A small network was trained on invented records. Each row is its activation on one of them, seen along a few directions.
After each row come some of the record's fields: D, Z, U, E, L, Y, H.
The largest differences between rows may come from other fields.
Random noise pushes rows far along 18 fixed directions. That doesn't count. These rows show it; they differ only by the noise:
[-148 -115  -10   93  401 -108   29 -239  728  537  -28  182  102  408
 -167  -30  291  360  -45  265 -111   50  136  140 -107  -94  271  218
 -111  109  230  143  167   67   21 -235  444 -180]
[-335 -307  209 -119  318   -1   31  -92  121  409   80  229   -1  181
  -17  153   96 -304  174  -37  164  250  270  311 -252  251    9  181
   13  176 -408   29  410  256 -141 -142   61  -11]
[-335 -117  437   23  -83 -329 -125  290  141   82  155  162  197  102
 -198   80 -312 -466  171   25  168 -301  129   29   45  -10   43  601
 -160 -104  216  240   45  215  -49 -352   42  412]
[-155  403  320    0  216 -184  156  180 -286  190 -202 -107  317  208
  -49 -246  -92   25 -173  235 -109  110  -58  365 -293 -323 -120 -279
 -382 -313  577 -221 -237   86  185 -701 -336  -12]
[ 130   13   21 -157   72   71   95  204 -617  144 -245 -387 -361  448
 -221 -135   33  330  384  414 -164   57 -119  -86  119 -352  173 -273
 -254 -209  147  -49 -156  -96 -129 -148 -100 -321]
[ 335  533 -189 -228  450  -73 -223  217 -124  272 -128   -2  130  129
 -336 -107 -339  290  416 -291   92 -400 -200   52  166 -115 -361 -348
 -355  -88   94  155  -43 -234 -182 -107 -258  -27]
[ 127  154  -66  186 -112  228  115  -28   56 -224 -732  -93    0  351
 -163  116 -168  419  192  -95 -511 -284    9 -273 -170  128   23 -253
 -215  -56  353  293 -216 -161 -153  382  219  -16]
[ 429 -556   96  238 -225  -10 -249 -246  -74 -162  295 -141 -110  -59
   43  149 -623  -82  -12 -308   99  196  229 -310   95 -152   84  238
 -136  -68  267   28 -263 -390   53  -46  112  174]
[ 324   82 -335   91 -134  -14  258 -110  -24 -379  167 -405  119 -777
  -89 -573   41 -398  -67   82 -170 -427 -540  230  -65    5 -277 -408
 -204  163  128  416  160   -7  336  178 -481  337]
[  37  599 -115  -20  292 -129   37  270  279  296  -71  162  278  233
 -381  101  -85  319  218  140 -226 -181  215  278  -68   81   57   32
   39 -182  118  -43 -142  -99 -386  201  312  110]
[ -39  -31  154  111  -77 -295  -95  136  226 -347   35  -51    4 -117
  395   21 -419 -242 -232 -184   90  357  189  -56 -318  283  -30   29
  321   66  165 -232   76 -127  372 -178 -349  337]
[ 173 -168  255   64   18   50  338 -338 -561  340  -96    8  -52 -159
   41  -68 -177 -489 -259  168   55  286 -371  315 -175  146 -280 -412
  115   32 -230  -35  249   28   46   61 -275 -161]
[-136   21  -69  313  484 -229 -147  271  367   81   16 -238  -31  158
  223 -560 -363   31 -256  253 -406  326 -276  112 -219   24  440  -23
  182  106   37 -136    1 -290  397 -155  192  326]
[-386 -321  -42   10   18 -300 -139   85  275  358 -204  -42 -419  728
 -239  -65  141   95  245  400 -278 -334  -54   28  155   42  200  312
 -263  126  -83  232   -5   58 -102 -253   25 -221]
[-318 -164  408  -79 -183 -168 -183   61    1 -309 -454  -70  131  634
  257  253 -202 -311  -46  -89  -19  255  239  254 -563  147  -45  237
  139 -100   82 -427 -126  548 -324   45 -292 -130]
[ -65 -557  288  103 -188  147 -244 -603 -158 -287  200  -50 -147 -284
  414  282 -404 -573 -212 -501  -72  526  584  -77 -557  146  -38  310
 -116  196 -140  -12   72   76  151 -151   13  276]
[ 307  -52  161 -150  -87  127 -207 -591 -271  150 -186  147   63  -49
   15  268 -104    7   63  -12  256 -235   79   97   34 -285 -411  -86
  -84 -104   68   45  -25  106 -156  -48  104 -453]
[ 233 -296   -5   23  -36   83  170 -214   82  145  -63  -75   27  216
  -32  100  449   33  -84  481    3  195   50  177   82  -81  106 -214
   91   10   88  -52  -20  227  -82   18 -144 -379]
[-271  253 -378  -90  163 -324 -227   35  662 -309  130   -9  155  -11
  310 -341  181  188 -294  -35  259  -63 -585  137 -155  -98 -125  363
  491   78 -310 -393  207  186   33  174  105 -137]
[  79  -65 -540 -284 -198 -399  -88  207    9  -35  409 -357 -654  -41
 -240 -128  169  184  573  335   -4 -351  296  174  266   33  -59  -11
 -136   85 -160   19  -14 -327   27 -170 -470  -99]

[ 216  291 -274  -21 -284  368  467  -47 -332 -130   -9   -5    2  -80
 -550  304  331   69   71 -320 -315 -128 -189 -480  154  118 -116   -2
 -420  -34  -83  473  -63   60 -518  489  -49  144] => <D:d1 Z:z1 U:u1 E:e1 L:l2 Y:y1 H:h2>
[ 375 -310  385  -58  -37  390    6 -398 -778   75 -175  -77  -62   66
  261  111 -141 -141 -342 -324  435  548 -448 -414   55 -325 -181 -284
   -8  -67   -1 -229   54  152   45  -84 -238 -452] => <D:d2 Z:z1 U:u2 E:e2 L:l6 Y:y1 H:h1>
[ 102   26 -443  303  176 -188  -19  -67  232  196  168 -301 -102  418
 -240 -285 -113  111 -380 -115 -689  186 -350  159 -136  100  124  -21
 -387  104  -83  -95 -420 -233 -211  138 -207  102] => <D:d2 Z:z1 U:u2 E:e2 L:l5 Y:y1 H:h2>
[-118  170  137  -47  431   24 -343  178   75  309 -185  219  337  205
  -47   33 -401 -185  174 -452   58 -175  219  405 -154  203 -247 -155
 -231   26 -120  -97  -84   48 -179 -153 -140  122] => <D:d2 Z:z2 U:u2 E:e2 L:l6 Y:y1 H:h1>
[  31  -61  -62   30  128   44  447 -375  -23  703  411  113 -230 -377
 -336  -51  368   64    2  330 -114  121  399  205   29  -14  118 -150
 -364  111  137  323  264 -293  293 -470  169    4] => <D:d1 Z:z2 U:u2 E:e2 L:l6 Y:y2 H:h2>
[-174 -300   79  197  151  -83  -69   47  -44  236  155  232 -260   10
  224  -91 -604   86  -93  -68  297  386 -266 -149   42   58  204  386
  630  -65 -510 -325  259 -551   52  204  817  -10] => <D:d1 Z:z2 U:u2 E:e2 L:l5 Y:y1 H:h2>
[-391  122 -290  -89  201 -292  163 -323  522  238 -491   93  -26  266
 -101 -343  179  472  164  -27 -174 -580 -282  583 -453  132 -435 -230
 -259  147   21   94  236  -25   40   30   20 -424] => <D:d2 Z:z1 U:u2 E:e1 L:l2 Y:y1 H:h2>
[-332  204  175  436   52   58  140  230 -409  313 -156  304 -105 -197
  -34 -114 -464 -426 -345   73 -507  -26 -266 -140  147  393   48  -86
  -42   21 -369  321  -53 -475  267 -181  255  495] => <D:d1 Z:z2 U:u2 E:e2 L:l3 Y:y2 H:h2>
[  23 -304  -52  349 -234    1  144  132  265    3 -182   36  325  221
 -147 -123  145  -78 -154  355 -145 -258 -107  396  182   59   98 -110
  -41 -133  189  -39 -380   32 -113  119   10 -122] => <D:d1 Z:z1 U:u2 E:e2 L:l6 Y:y2 H:h2>
[-210   95 -371 -105  131  152  292 -305  110  205  226  134  217 -229
 -286  -26  704  -66    3   -4 -120 -238   17  487  -81   38 -327 -103
 -480  128 -337  213   83  244 -223 -109 -147  -98] => <D:d1 Z:z2 U:u1 E:e2 L:l2 Y:y1 H:h2>
[  79   74 -291  184  298  440  581   14   -3   52 -109   96  129 -152
   26   99  393  347 -104 -153 -197  562  276   11 -172  323  -51 -748
 -193   77  -67   30   67 -372  227 -151 -181   59] => <D:d1 Z:z1 U:u1 E:e2 L:l2 Y:y1 H:h2>
[ 219  192  107  -76  -75   48  105   94 -261  -48 -405 -317 -162 -179
 -256 -225   60 -306  409  705 -498 -602 -184   37   96    8  149 -333
   -7   96  172  669  179  245   44  322  -58  157] => <D:d2 Z:z1 U:u2 E:e2 L:l2 Y:y1 H:h2>
[-225   13  227   97 -143   14  265  246  137 -180 -597   23   21  412
   78  272  202   54   42  287 -339   66  348  -14 -200  360  131 -285
   38    5  315   85  -79  181   67  -39 -269   47] => <D:d2 Z:z2 U:u1 E:e1 L:l3 Y:y1 H:h1>
[ 705  309 -330  -80 -170 -262  -17  147   18  -90  492 -168 -142 -290
  -61  -11    1  111 -259   88  362  142 -340 -397  534 -147  -60 -113
  333  -43  207 -162  -39 -259  139   44 -506  -36] => <D:d1 Z:z1 U:u1 E:e2 L:l6 Y:y1 H:h1>
[ -36  321  -20   35  -47  170  147  218 -160 -671 -599 -347 -103  -13
  283 -340 -190  220  -67 -112 -163   71 -786 -548 -305  -22  117 -118
  387   -5   41    7  244   44  147  595  177   90] => <D:d1 Z:z1 U:u2 E:e2 L:l3 Y:y1 H:h1>
[-354   95  -91 -304  106 -132  -69  209 -118 -323 -261 -197 -275  255
  300 -127  -81  609  402 -155  258  133  251   36 -362 -224 -160 -118
  -88 -165  143 -433   60 -235  224 -462 -106 -291] => <D:d1 Z:z1 U:u1 E:e1 L:l2 Y:y1 H:h2>
[-218  -99  320 -269 -193 -482 -172  -69   58  -33   44 -122 -408  227
  319   92 -214 -204  -85  -63  325  330  255  -40 -349   92  -24  310
  287  105  178 -409  283  205  214 -309 -441 -129] => <D:d2 Z:z1 U:u1 E:e2 L:l6 Y:y2 H:h2>
[ 337  120  162  145  598  -28 -480 -124 -293  536 -180  -33  -51  171
  259 -360 -539   43 -294  291 -235  244 -277  144  128 -310  118 -467
   48  -18   52 -130 -191 -333  335 -393  111 -206] => <D:d1 Z:z2 U:u2 E:e1 L:l3 Y:y1 H:h1>
[ 298   42  -64  100 -155 -164  -72 -258  300  -31  -64 -196   35   94
 -252 -185 -150  -44 -195  -71 -173 -353 -415 -241   43 -180    7  210
 -267   78  511  339  -34  117  -37  150  -70   38] => <D:d1 Z:z1 U:u1 E:e2 L:l1 Y:y2 H:h2>
[  69  125  102  -41  260  393  213   -1 -409  310 -360  -31  356  709
 -407  163  -31  401  143 -474 -130  335  137  228 -358 -182  -30 -214
 -621 -329  228 -347 -406  120 -704  111   60 -330] => <D:d1 Z:z1 U:u2 E:e2 L:l6 Y:y2 H:h2>
[ 154  -53 -211   91 -247  164  403   57   68 -124 -127  -81  -72   59
 -172   53  222  178   26   38 -148  125  -60  -37  -55  268  186 -114
  238    9  -74  -47   28  -35 -265  675  118  -85] => <D:d2 Z:z1 U:u2 E:e2 L:l6 Y:y2 H:h2>
[-530 -583  214  312   95  227 -359 -226 -217 -342 -281 -136 -143  275
  506 -204 -504 -229 -329 -637 -254  311 -239 -339 -382 -107   -7  229
 -522  135 -170   13 -137  -85  324 -479  102  176] => <D:d1 Z:z2 U:u1 E:e2 L:l3 Y:y1 H:h1>
[ 131 -412 -130  -19 -118   64 -453 -173  -92 -372   23 -460  -84  293
  285 -276   52   77  -51  487   32   14 -316  190  106 -646  258  264
  293 -162 -139 -481 -331  276 -259  301  350 -492] => <D:d2 Z:z2 U:u1 E:e2 L:l1 Y:y2 H:h2>
[ 243  -30   27  161 -467 -361 -216  -26  178   93  -45   18 -167  325
 -152   32 -198   85 -268  423   60 -397 -492 -283  518 -197  177  476
  399 -159  228  -91 -284  -38 -195  329  295 -277] => <D:d1 Z:z2 U:u2 E:e2 L:l6 Y:y1 H:h1>
[-563  355  298  109   96 -241 -199  -57  346  -27 -474  249  126  255
  414  -68 -141  307 -410   25  -77  -61  -45  -98 -312 -156  -51  198
   59  -87  396 -201  -67   18  452 -556  300  -90] => <D:d1 Z:z1 U:u1 E:e1 L:l6 Y:y1 H:h1>
[ 213  322 -142  -67 -142  195  180 -394   -4 -330  -24 -145  156 -603
  134 -102  531 -275 -325  381 -224  -17 -150   72 -176 -111  -83 -213
  168  119   36  236  205  439  151  189 -114  -16] => <D:d1 Z:z1 U:u2 E:e2 L:l2 Y:y1 H:h2>
[ 478  223 -297   63 -184  199   71 -354 -388  118  546 -191  -99 -436
 -468   -7  -83 -247 -183 -213 -373  -69 -233 -198  193 -103   40  198
 -286   34 -183  265 -188  -85 -413  533  174  266] => <D:d2 Z:z2 U:u1 E:e2 L:l6 Y:y2 H:h2>
[-155  127  294   68   11  227  318  -38 -576  302  169  221  270 -291
  -78  -76  153 -278 -263  430  116   60 -497  192  172 -268   63  135
  283 -265 -361 -100   40  200 -189  207  596  -62] => <D:d2 Z:z1 U:u1 E:e1 L:l6 Y:y1 H:h1>
[ -55 -128   52  182 -251  245  102  341 -216 -242 -298 -131 -180  204
    5  115  -51   93  164  198 -279   48  127 -241   95  174  378  -29
  236  -94  -82  -79 -237 -109 -127  423  288   78] => <D:d2 Z:z1 U:u2 E:e2 L:l6 Y:y1 H:h1>

Here are new rows. What are their fields?
[ 309  -37 -309    7 -207 -242 -167  476  265 -629  107 -481 -130    3
  149 -171 -292   94  179 -168   49   30  146  -75    3  164   78 -182
  188   34  283 -296 -216 -248  154  186 -604  239] => <D:d2 Z:z1 U:u1 E:e2 L:l6 Y:y2 H:h2>
[-360   15 -483  128 -203   36  519  -31  128  180  605  422  304 -480
 -279  -30  677  321 -154   38  304 -287  -83  469  304  -57 -325  127
 -190 -230 -382 -170 -198 -303  -89 -151  319 -129] => <D:d1 Z:z2 U:u2 E:e1 L:l6 Y:y1 H:h1>
[ 194 -139 -325 -197    4  231  -74 -520 -262  -90  117 -383 -479 -220
  146  -41   80  115  195 -191 -378  354  616  261 -511   68   44 -308
 -207  226 -212 -146   10 -126    0  177  -90 -171] => <D:d2 Z:z1 U:u2 E:e1 L:l6 Y:y2 H:h2>
[-294  204  -33 -107  -55  335 -185  -66  -83 -269 -103  263  200  -70
  195  342  344   65  -17  -81  -24   25  376    7  -57  -49  -61  186
   95  -97 -386 -158 -161  260 -261   61  355 -115] => <D:d1 Z:z1 U:u2 E:e1 L:l3 Y:y2 H:h2>
[  80 -332 -269  137   79  221  -85 -272 -438  -49  325 -503 -340 -225
   30 -442 -180   73  127  276 -408  175   25  296 -180 -395  300   17
 -163  -62 -267 -175 -239 -324   -4  176  529  -29] => <D:d1 Z:z1 U:u2 E:e2 L:l3 Y:y1 H:h1>
[ 145  105  201 -335   95 -164 -502  -26  -90 -148 -299 -207   20  196
  -60 -111 -394 -130  441 -164  148 -541 -237  -60  -66 -305 -212  145
 -193   -9  220  251  119  354 -168   22 -162  -64] => <D:d2 Z:z1 U:u2 E:e2 L:l2 Y:y1 H:h2>
[-163 -178  189  207 -184 -125 -115  110  114  -30  283   67  195  140
 -105   82 -168 -534 -403 -382   29   21 -240 -259  130   61    3  516
 -271   43   46   70 -191  242  -98 -179 -270  363] => <D:d2 Z:z1 U:u1 E:e2 L:l6 Y:y1 H:h1>
[ 183 -313 -285  101 -370  328  317 -290 -389 -353  413 -175  -37 -547
  -60  -59  324 -260 -194  -93  -70  141 -274 -113   91 -107  -60   30
 -148   15 -334  160  -44   30 -102  308   -5   58] => <D:d1 Z:z1 U:u2 E:e1 L:l2 Y:y1 H:h2>
[-270 -540  -80 -233    7   27 -538 -285 -126   -8   48  -45 -175  -69
  357 -194   72 -408  204   41  355 -337   45  606   32  -86 -330   14
   26  187 -673 -256   87  270   15 -165 -157 -441] => <D:d2 Z:z1 U:u1 E:e2 L:l6 Y:y2 H:h2>
[ 395 -163 -175   31  -87 -393   33 -386  326  544  445  121 -608   45
 -157  248  115  203 -253  276  113  134 -106 -565  545   58   64  173
  175  260   42  286  247 -397  264 -220 -130 -181] => <D:d2 Z:z1 U:u1 E:e2 L:l2 Y:y1 H:h2>
[-225  411 -129 -455 -254 -434 -100  366 -145 -230  -30 -345 -538  351
   27    5  207   85  216  338 -121   92  149   46 -231   49  176  252
  322  -34  -75 -420   43  322 -217  135 -387 -198] => <D:d1 Z:z1 U:u2 E:e1 L:l6 Y:y1 H:h1>
[ 216  149   -4 -190 -384 -219   71   49 -297 -193 -283 -118 -373  211
  -42  110 -296  590  222 -250  393 -161 -115 -478  128 -198 -306 -121
 -112 -242  515 -142  -72 -427  123 -202 -305 -350] => <D:d1 Z:z1 U:u2 E:e2 L:l6 Y:y2 H:h2>
[ 160  -32 -164   15   -8 -115  457  104 -139  149  333  -60 -105 -209
  -60 -243 -190  251  -71 -191  457  433 -250  129 -127   29  -54 -125
  274 -148    0 -491  211 -465   85  155   12 -116] => <D:d1 Z:z1 U:u2 E:e2 L:l6 Y:y1 H:h1>
[ -29  677  183  -25  122  258 -185 -138 -593 -329 -116  116  603 -326
  302  -39 -300   58 -388 -182  106  104 -295  120 -233 -608 -350   13
   61 -490   15 -454 -359   98 -134  -85  457  -53] => <D:d1 Z:z1 U:u1 E:e1 L:l2 Y:y1 H:h2>
